These are the activations of a small neural network, seen along a few directions. Each row is one input.
In each table, some parts of the input vary, and every possible input appears once, in random order.
Descriptions start from the smaller parts, as in this example, which fits no table here: line(6) and (point or ring(9) or (values(2) and ring(8))).
Shared parts are said once, and a part with two or three values counts as separate values.
In the rows, zero is written as 128.

Other details of the inputs vary at random and push rows far along two fixed directions, the same in every table; ignore that.

Rows:
r1: [136 109 151 134 123 134 119 127  65 125 126 154 171 148 121]
r2: [149 112 154 145 116 159 124 129  79 126 133 144 181 109 128]
r3: [136 126 134  71 163 115 128 179 141  58  79 114 124 117 139]
r4: [ 96 148  92 180 140 133 111  89 162 176 164 121 130 117 114]
r5: [ 93 170  68 119 164  96 133 135 248 126 124  80  52 113 131]
r6: [ 95 146  94 172 130 114 119  88 153 182 164 130 112 147 112]
r7: [130 143 120  83 162 102 146 189 157  82  72 127 125 141 125]
r8: [125 163  95 115 134 102 163 164 209 128 104 111  82 127 128]
r9: [129 119 134 142  94 132 132  94 115 165 158 133 107 143 128]
r10: [107 135 104 167 110 138 116  77 160 174 181 110  92 115 132]
r11: [111 131 114 165 141 141 106 104 117 152 148 133 158 121 118]
r12: [156  94 176 113  99 140 127 119  50 118 130 150 153 146 133]
r13: [155 127 140  81 130 127 149 177 156  74  91 110 109 101 149]
r14: [ 87 139  96 162 143 124  93  73 150 162 171 110 106 128 122]
r15: [139 134 133  71 142 100 153 175 158  85  79 117  96 138 135]
r16: [154 108 156 140  92 145 142 129  78 140 137 154 154 133 129]
r17: [142  93 171 111 116 134 113 118  42 112 123 153 160 154 128]
r18: [106 150  95 182 122 141 121  90 166 182 168 120 122 110 119]
r19: [128 135 131  65 159  98 141 176 150  75  72 120 104 148 131]
r20: [100 138 102 164 125 129 107  75 157 168 178 108  98 119 127]
r21: [132 112 145 139 143 149 104 127  72 118 125 150 191 122 121]
r22: [149 101 163 122  93 137 130 111  70 133 137 146 138 142 134]
r23: [155 136 138  86 133 113 166 194 147  85  76 128 124 128 134]
r24: [162 102 165 144  99 170 133 134  69 125 134 151 181 105 133]
Description of these inputs: values(4) and line(6).
The inputs of r3 and r5 match in every part but the line(6) part. If r7 is changed in the same way as r3 into r5, which row does it become? -> r6
Start at r9 and move only the line(6) part, one step at a time. The first step leads to r22. Which rows follow, in order? -> r12, r15, r17, r19
Which other rows does r11 become when the values(4) part takes its other values? List them by row number. -> r1, r14, r17
Which other rows does r10 become when the values(4) part takes its other values? List them by row number. -> r9, r16, r24

Rows:
r25: [138 109 146 167 101 147 117  94  84 152 173 138 152 118 134]
r26: [135 107 150 162  99 149 118  92  83 152 169 137 149 119 131]
r27: [ 91 141  88 139 137 120 115  92 182 161 152 109  80 136 125]
r28: [ 98 134 100 152 135 125 109 106 155 149 159 123 102 126 129]
r29: [138 111 150 149  93 149 118  82  83 155 163 134 142 126 130]
r30: [147 161 111  87 163 129 165 199 219  84  72  92 109  83 133]
r31: [115 140 112 145 126 119 142 131 150 150 132 133 116 143 120]
r32: [109 143 107 152 118 122 133 106 145 172 151 133 114 147 114]
r33: [102 143  95 117 140 117 123 109 184 151 132 105  75 132 129]
r34: [125 114 137 144 135 168  99 113  86 129 135 139 173 111 126]
r35: [ 98 143 109 139 138 109 115  87 149 155 150 116 104 147 113]
r36: [ 98 157  90 141 156  96 123 118 180 139 140 110  97 137 124]
r37: [167 105 161 123 109 140 140 161  88  89 117 136 157 106 143]
r38: [149 100 149 113 123 137 121 162  80  85 114 143 156 119 144]
r39: [159 120 166  78 156 138 131 189  96  60  62 132 187 110 134]
r40: [ 97 147  89 135 144 114 122 120 188 137 138 113  82 126 131]
r41: [129 110 135 174 104 140 121 107  75 156 158 158 165 144 122]
r42: [169 117 165  72 119 131 158 183  95  91  71 143 140 139 132]
r43: [135 150 107  85 165  88 148 198 188  69  76 103 106 125 138]
r44: [113 157 100 138 124 116 139 116 195 148 143 101  78 117 127]
r45: [127 103 146 130 116 146 107 106  82 129 147 146 141 133 132]
r46: [119 142 118 131 122 121 139 123 150 158 131 131 110 147 117]
r47: [116 113 142 155 123 129 102  85  72 145 161 144 155 145 120]
r48: [107 141 115 122 143 106 122 105 152 144 127 111  97 145 117]
r49: [138 111 152 144  93 149 118  79  85 157 158 132 137 128 131]
r50: [166 112 156 104 117 132 152 179  82  88  90 154 163 133 135]
r51: [140 141 131  71 156  98 149 185 164  69  71 111 108 132 131]
r52: [158 113 156 116 129 149 139 160  89 111  89 158 190 110 122]
The inputs of r36 and r25 match in every part but one. If r48 is changed in the same way as r36 into r25, which row does it become? -> r49
Describe the family of inputs behind these rows. -> values(4) and (point or line(6))
Which other rows does r38 become when the line(6) part takes its other values? List them by row number. -> r27, r28, r33, r40, r45
Which other rows does r32 become when the values(4) part takes its other values? List them by row number. -> r44, r45, r51

Rows:
r53: [119 111 135 176 121 153  98  73  83 171 160 144 176 116 118]
r54: [108 128 122 160 115 115 126  69 128 191 157 140 113 158 107]
r55: [ 87 147  85 114 149  93 122 128 201 125 132 110  62 138 136]
r56: [162 154 125  90 144 109 174 211 185  66  70 108 123 107 137]
r57: [105 134 112 164 133 160 105  93 126 164 158 125 143 119 117]
r58: [ 98 154  80 125 136  84 146 139 209 142 134 113  59 147 128]
r59: [172  98 178 140 104 155 124 139  33 102 132 151 203 117 132]
r60: [101 169  63 163 143 105 140 143 228 161 144 114  82 116 124]
r61: [138 116 132  73 138 106 137 183 143  74  85 123 103 135 141]
r62: [101 121 120 147 132 121 101  63 116 175 155 129 116 148 114]
r63: [116 113 140 154 105 154 102  66  61 174 171 148 143 161 121]
r64: [156 131 147  43 155  97 161 201 154  65  41 118 108 127 140]
r65: [167  74 181 127  87 139 126 129  17 113 133 179 173 156 138]
r66: [111 157 106 133 130  91 140 116 174 145 147 106  82 150 122]
r67: [ 99 163  90 142 127 114 144 108 189 177 139 118  72 160 111]
r68: [151 136 137  86 159 125 142 190 147  53  79 107 138  97 142]
r69: [101 148  78 163 147 121 121 119 185 149 149 118 103 113 134]
r70: [123 106 127 180 113 151 105  98  87 154 170 152 162 122 128]
r71: [151 119 161 116 110 113 145 138  93 109 123 135 134 151 130]
r72: [141 143 131  49 151 116 151 196 165  73  64 113  93 136 135]
r73: [156  78 171 136 117 163 106 139  35  96 130 163 195 111 141]
r74: [111 132  97 181 121 132 118 107 136 165 167 139 132 120 128]
r75: [111 150 103 150 134 143 131 126 163 149 134 120 130 119 119]
r76: [103 164  87 163 141 114 131 117 192 148 151  96 108 114 120]
r77: [143 137 136  68 135 120 158 183 148  86  78 122 108 145 132]
r78: [143 127 125  65 142  94 153 201 164  63  69 120  88 133 143]
r79: [ 93 146  98 150 128 103 128  79 164 191 151 120  92 150 111]
r80: [157  83 197 126  99 141 111 109   4 104 141 155 179 149 136]
r81: [153 112 161  78 132 115 149 162 105  94  76 137 133 138 127]
r82: [118 153 107 154 126 142 138 130 164 160 135 127 129 123 117]
r83: [ 90 136 101 138 141 111 102  67 153 171 150 118  94 141 115]
r84: [144 132 142 117 125 150 146 166 118 110 106 139 160 116 130]
r85: [113 140 106 143 153 131 115 114 166 147 129 114 132 106 117]
r86: [126 107 147 163  64 155 112  36 111 196 204 123  92 123 140]
r87: [158 143 132  97 142 118 161 190 166  95  70 128 144 104 128]
r88: [154 134 134  61 170 122 150 206 171  53  50 113 139  90 136]
r89: [150 141 133  66 162 139 151 211 165  52  56 112 132  99 140]
r90: [153  75 175 135 118 165 100 135  28  93 134 165 198 109 140]
r91: [100 163  88 132 129 116 139 111 183 167 141 116  75 159 115]
r92: [144 120 153 134 129 141 126 140  92 101 127 128 167 110 133]
r93: [110 141 101 165 134 130 118  95 154 170 145 122 144 114 117]
r94: [112 112 142 159 112 126  94  65  76 154 178 125 132 151 123]
r95: [ 98 134 113 131 128 137 106  86 128 155 151 123 108 150 122]
r96: [ 99 132  98 148 126 106 123 102 152 157 158 130  87 155 130]
r97: [157  81 193 109 108 141 102 111  10  93 138 149 180 144 140]
r98: [155  92 180 136 109 180 113 131  29 113 127 161 205 118 130]
r99: [108 151  95 165 133 123 126 103 166 175 142 123 131 111 112]
r100: [142 118 152 131 134 143 118 140  93  98 130 126 166 107 130]
r101: [109 141 116 147 123 106 120  91 132 156 165 114 103 153 121]
r102: [182 105 164 108  84 168 148 147 107 107 120 121 132  69 152]
Describe the family of inputs behind these rows. -> values(2) and (point or (values(4) and line(6)))
The inputs of r64 and r53 match in every part but the values(2) part. If r61 is changed in the same way as r64 into r53, which row does it become? -> r73
The inputs of r65 and r60 match in every part but the values(2) part. If r55 is changed in the same way as r65 into r60, which row does it become? -> r90
Which other rows does r102 become when the values(2) part takes its other values? List them by row number. -> r86
Which other rows does r80 become when the values(4) part takes its other values? List them by row number. -> r63, r64, r78
Which other rows does r89 become when the values(2) part takes its other values? List them by row number. -> r95
Start at r83 and move only the line(6) part, one step at a time. The first step leads to r62. Which rows follow, in order? -> r64, r81, r79, r54
